A small network was trained on made-up records. Each row is its average activation on records with the value named, seen along a few directions.
Values that are neighbours, or in one group, have similar rows; names and order tell nothing.
In the rows, zero is written as 500.
Random noise pushes rows far along 21 fixed directions. That doesn't count. These rows show it; they differ only by the noise:
[499 790 330 287 667 609 454 640 353 268 468 387 541 475 654 478 631 537
 706 477 487 498 398 358 480 509 444 596 459 445 528 507 699 531 460 480
 380]
[675 501 528 547 574 636 441 602 470 493 640 394 535 524 581 422 510 590
 512 468 498 447 396 419 443 444 452 500 295 542 469 462 621 440 363 366
 535]
[502 684 452 435 446 306 631 485 483 538 399 421 453 525 600 455 472 637
 477 536 453 529 638 451 501 412 458 445 651 818 470 417 543 579 616 560
 395]
[603 475 621 461 488 455 470 362 485 537 327 615 474 409 387 541 585 403
 651 530 483 558 549 363 509 689 605 505 436 700 606 476 424 669 411 666
 535]
[611 569 368 292 522 616 496 610 503 406 470 437 240 488 669 518 396 497
 597 651 559 538 424 511 536 467 478 317 592 385 423 413 577 663 563 597
 589]
[695 437 438 425 411 661 547 470 408 414 684 369 370 575 511 369 302 603
 420 609 435 558 577 573 377 446 538 459 494 692 619 682 677 471 491 447
 580]
[458 448 635 534 463 514 537 531 568 486 559 496 541 597 383 600 240 578
 396 351 643 435 385 529 388 536 477 512 291 502 529 640 451 486 446 580
 457]
[597 553 407 336 346 525 413 682 350 438 454 384 447 480 518 628 384 504
 469 489 486 679 614 525 668 649 404 382 555 339 425 549 496 659 662 414
 503]
[460 427 614 416 327 535 671 412 445 445 396 644 326 344 372 607 445 292
 435 433 390 513 647 540 493 412 492 449 597 520 562 483 547 514 508 475
 618]
[490 479 501 445 484 514 654 388 612 515 431 530 361 379 451 517 494 391
 422 399 480 390 418 365 412 560 496 586 457 337 392 397 583 377 435 540
 597]
[517 523 486 501 452 508 253 313 538 583 570 642 541 349 442 715 440 469
 690 700 511 579 461 677 579 622 687 387 516 457 384 373 295 701 357 766
 486]
[390 603 473 332 610 502 522 604 595 553 377 430 349 526 597 417 397 545
 429 556 732 471 361 358 623 723 534 329 663 378 464 487 376 627 589 561
 240]
[692 600 531 385 640 644 542 501 424 478 451 436 461 547 479 433 613 526
 508 427 309 590 546 390 502 577 553 439 418 516 630 558 525 508 493 173
 472]
[420 462 398 388 276 403 505 554 372 551 486 483 508 596 361 557 502 274
 313 650 509 651 507 629 611 526 445 504 753 371 557 589 462 485 621 557
 445]
[465 543 461 427 663 516 491 561 534 688 155 386 517 436 667 589 455 610
 477 397 528 524 437 452 593 494 450 290 518 558 308 468 416 581 499 446
 482]
[465 555 465 241 499 558 467 543 362 479 380 307 336 425 489 524 533 768
 414 541 581 421 450 409 429 418 489 563 480 457 535 588 639 538 502 581
 504]
[466 505 327 387 473 518 609 502 251 192 414 421 383 306 467 399 486 292
 448 638 522 334 549 366 516 622 386 736 631 571 646 454 663 436 484 583
 374]
[551 645 377 505 327 407 548 396 582 526 481 419 478 492 443 418 436 525
 434 712 539 488 536 391 485 734 574 609 508 483 477 312 452 448 539 592
 413]
[641 603 536 605 382 498 333 392 376 584 719 503 490 550 674 488 592 431
 315 580 595 516 466 542 670 371 373 516 473 330 512 435 655 357 376 434
 489]
[572 379 415 553 481 641 377 634 445 497 600 477 548 585 277 471 638 484
 628 591 573 564 525 640 410 343 474 451 405 402 620 587 530 490 501 442
 720]
[501 442 590 238 438 602 473 386 429 540 434 367 484 356  98 602 500 762
 402 502 414 512 578 473 338 716 739 526 454 552 628 690 321 534 462 470
 441]
[226 556 468 425 406 658 550 612 359 554 418 468 467 566 495 293 321 312
 325 381 720 590 440 366 621 675 439 510 562 393 651 849 773 468 496 368
 180]
[517 470 549 431 404 575 460 828 636 780 267 350 713 755 465 631 491 575
 466 568 551 663 214 540 412 371 511 335 325 456 387 466 342 502 488 475
 665]


Values of C:
c9: [635 575 539 578 606 212 699 585 554 619 397 532 515 836 461 455 509 411
 533 472 301 640 477 458 542 549 440 434 473 800 550 423 402 712 687 390
 343]
c13: [563 507 624 515 401 666 326 606 460 394 785 470 529 445 654 417 615 563
 500 656 685 437 491 531 515 335 488 432 561 469 572 429 511 368 361 503
 531]
c10: [629 303 598 562 517 544 297 788 282 433 614 462 509 465 372 390 724 504
 653 470 541 535 603 396 588 555 399 560 392 530 645 590 577 656 520 380
 533]
c3: [627 545 469 525 423 607 552 552 509 586 482 331 497 558 468 355 463 517
 353 641 477 451 399 366 457 581 515 543 365 485 500 359 557 372 423 304
 432]
c2: [758 466 760 325 308 625 418 476 430 601 625 473 188 516 368 540 496 677
 433 676 452 627 642 602 543 462 646 224 526 556 697 520 401 710 544 348
 530]
c12: [465 578 257 593 681 340 468 456 569 410 730 492 475 467 639 382 560 644
 670 503 478 401 554 514 482 465 478 589 609 485 307 406 607 552 617 621
 456]
c8: [479 266 417 579 483 439 495 304 502 613 468 572 383 308 423 460 588 380
 568 553 461 477 614 539 488 517 528 520 638 578 424 482 562 517 480 629
 650]
c5: [469 550 613 393 335 518 526 730 370 335 651 461 430 546 594 398 489 566
 530 426 451 542 526 349 476 476 445 656 460 527 594 602 777 563 566 463
 421]
c6: [473 552 547 374 413 608 379 626 386 270 416 449 536 623 614 719 300 501
 476 548 646 558 391 622 568 565 431 544 387 312 653 666 423 543 533 612
 503]
c1: [458 590 316 624 412 433 563 484 463 532 524 353 463 453 492 370 455 792
 525 510 505 437 744 569 397 279 404 521 474 695 428 458 721 464 636 406
 528]
c16: [516 369 440 570 404 633 386 453 551 675 200 551 614 465 402 444 534 304
 701 608 530 661 433 381 516 797 646 567 297 491 520 539 521 575 407 580
 659]
c15: [635 443 600 345 421 598 387 425 547 727 508 461 474 592 445 402 688 556
 424 737 479 664 438 464 506 594 748 355 612 489 590 568 358 509 455 475
 532]
c11: [508 487 482 576 663 429 433 539 369 546 533 454 685 708 530 488 618 488
 396 366 470 544 438 560 560 393 376 573 461 497 582 703 540 416 514 352
 429]
c4: [529 515 274 469 601 643 248 479 333 369 395 316 656 313 679 393 696 491
 664 617 816 467 550 439 540 586 395 518 625 592 581 633 575 340 356 694
 548]
c7: [338 559 665 353 305 434 579 549 496 529 708 581 423 422 499 660 379 437
 386 277 470 500 433 543 496 368 459 434 612 407 307 519 639 522 453 558
 374]
c14: [483 537 606 684 480 544 582 339 769 476 504 648 365 616 753 388 297 562
 492 487 770 429 525 504 475 427 525 403 410 480 559 511 539 444 538 618
 636]
C is arranged as a ring.
- Which values are neighbours of c5? Give them in the order they are listed. => c10, c6
- Which values are neighbours of c8? Give them in the order they are listed. => c9, c2
- Which values are neighbours of c14? Give them in the order they are listed. => c12, c16
- Which values are neighbours of c13? Give them in the order they are listed. => c4, c7

Values of V:
v4: [456 400 606 442 392 569 286 617 499 478 562 382 530 351 532 520 502 787
 398 652 554 416 478 411 581 697 651 617 468 260 437 422 307 500 505 514
 470]
v2: [642 549 490 666 599 438 491 495 396 514 605 501 566 392 462 554 488 318
 555 582 356 362 376 530 559 497 403 518 378 705 395 139 471 547 298 392
 261]
v6: [498 405 701 499 484 555 477 663 419 308 574 584 607 392 525 595 470 326
 543 318 538 476 491 450 583 624 423 463 485 542 536 538 411 530 444 437
 439]
v3: [528 558 465 552 664 538 539 421 453 657 362 492 546 516 406 564 432 473
 532 365 297 557 459 539 516 529 521 433 328 596 447 523 519 593 431 263
 370]
v5: [447 390 552 486 510 511 442 515 334 510 488 437 363 516 354 485 499 491
 314 632 672 355 372 502 525 480 423 606 444 427 682 550 521 500 430 555
 367]
v14: [393 568 428 432 587 484 552 470 406 429 489 429 441 595 588 402 537 689
 432 763 331 421 450 564 438 312 614 697 569 596 644 486 548 485 552 488
 386]
v7: [595 352 576 451 554 473 542 543 298 406 485 511 604 555 466 458 682 283
 360 528 306 510 478 458 543 479 461 616 611 642 685 585 462 407 473 385
 493]
v1: [319 474 453 477 606 309 657 363 619 598 519 694 224 377 267 392 573 399
 612 505 337 468 616 437 524 646 655 511 755 466 438 382 469 723 634 555
 305]
v13: [500 550 576 478 561 476 602 479 569 429 353 642 419 689 465 585 327 335
 501 499 541 547 434 525 540 595 518 419 456 433 658 539 360 626 576 552
 437]
v11: [511 514 521 384 231 591 388 635 540 597 923 428 427 382 670 300 619 712
 480 597 463 615 621 453 522 383 617 386 780 431 284 455 680 459 525 439
 562]
v10: [551 515 492 576 518 527 632 431 589 417 455 611 518 630 370 359 558 224
 608 622 646 428 370 399 353 544 516 595 391 602 738 451 539 401 400 647
 545]
v12: [649 580 702 337 487 628 276 609 309 288 912 334 704 468 552 534 493 716
 409 396 458 488 367 369 481 762 563 685 330 487 565 679 485 427 304 406
 224]
v9: [606 544 492 499 548 419 592 403 481 363 665 488 218 470 487 315 546 610
 420 529 620 345 681 402 524 507 441 492 608 505 626 450 573 520 638 471
 446]
v16: [521 531 477 543 318 582 560 496 560 497 484 562 493 462 392 402 364 382
 646 562 473 582 573 410 425 649 600 523 403 612 517 445 607 568 450 550
 519]
v15: [455 726 433 417 418 564 408 585 517 558 306 401 680 473 531 459 715 578
 661 583 641 617 554 411 509 556 543 406 531 574 552 459 454 483 509 478
 479]
v8: [430 563 460 674 709 335 619 436 716 574 584 617 568 611 674 409 458 539
 531 270 445 541 644 569 569 433 479 304 688 594 353 526 401 494 662 394
 435]
V is arranged as a ring.
- Which values are neighbours of v12? Give them in the order they are listed. => v4, v5
- Which values are neighbours of v13? Give them in the order they are listed. => v16, v8
- Which values are neighbours of v3? Give them in the order they are listed. => v9, v15
- Fewest steps between v10 and v1? => 6
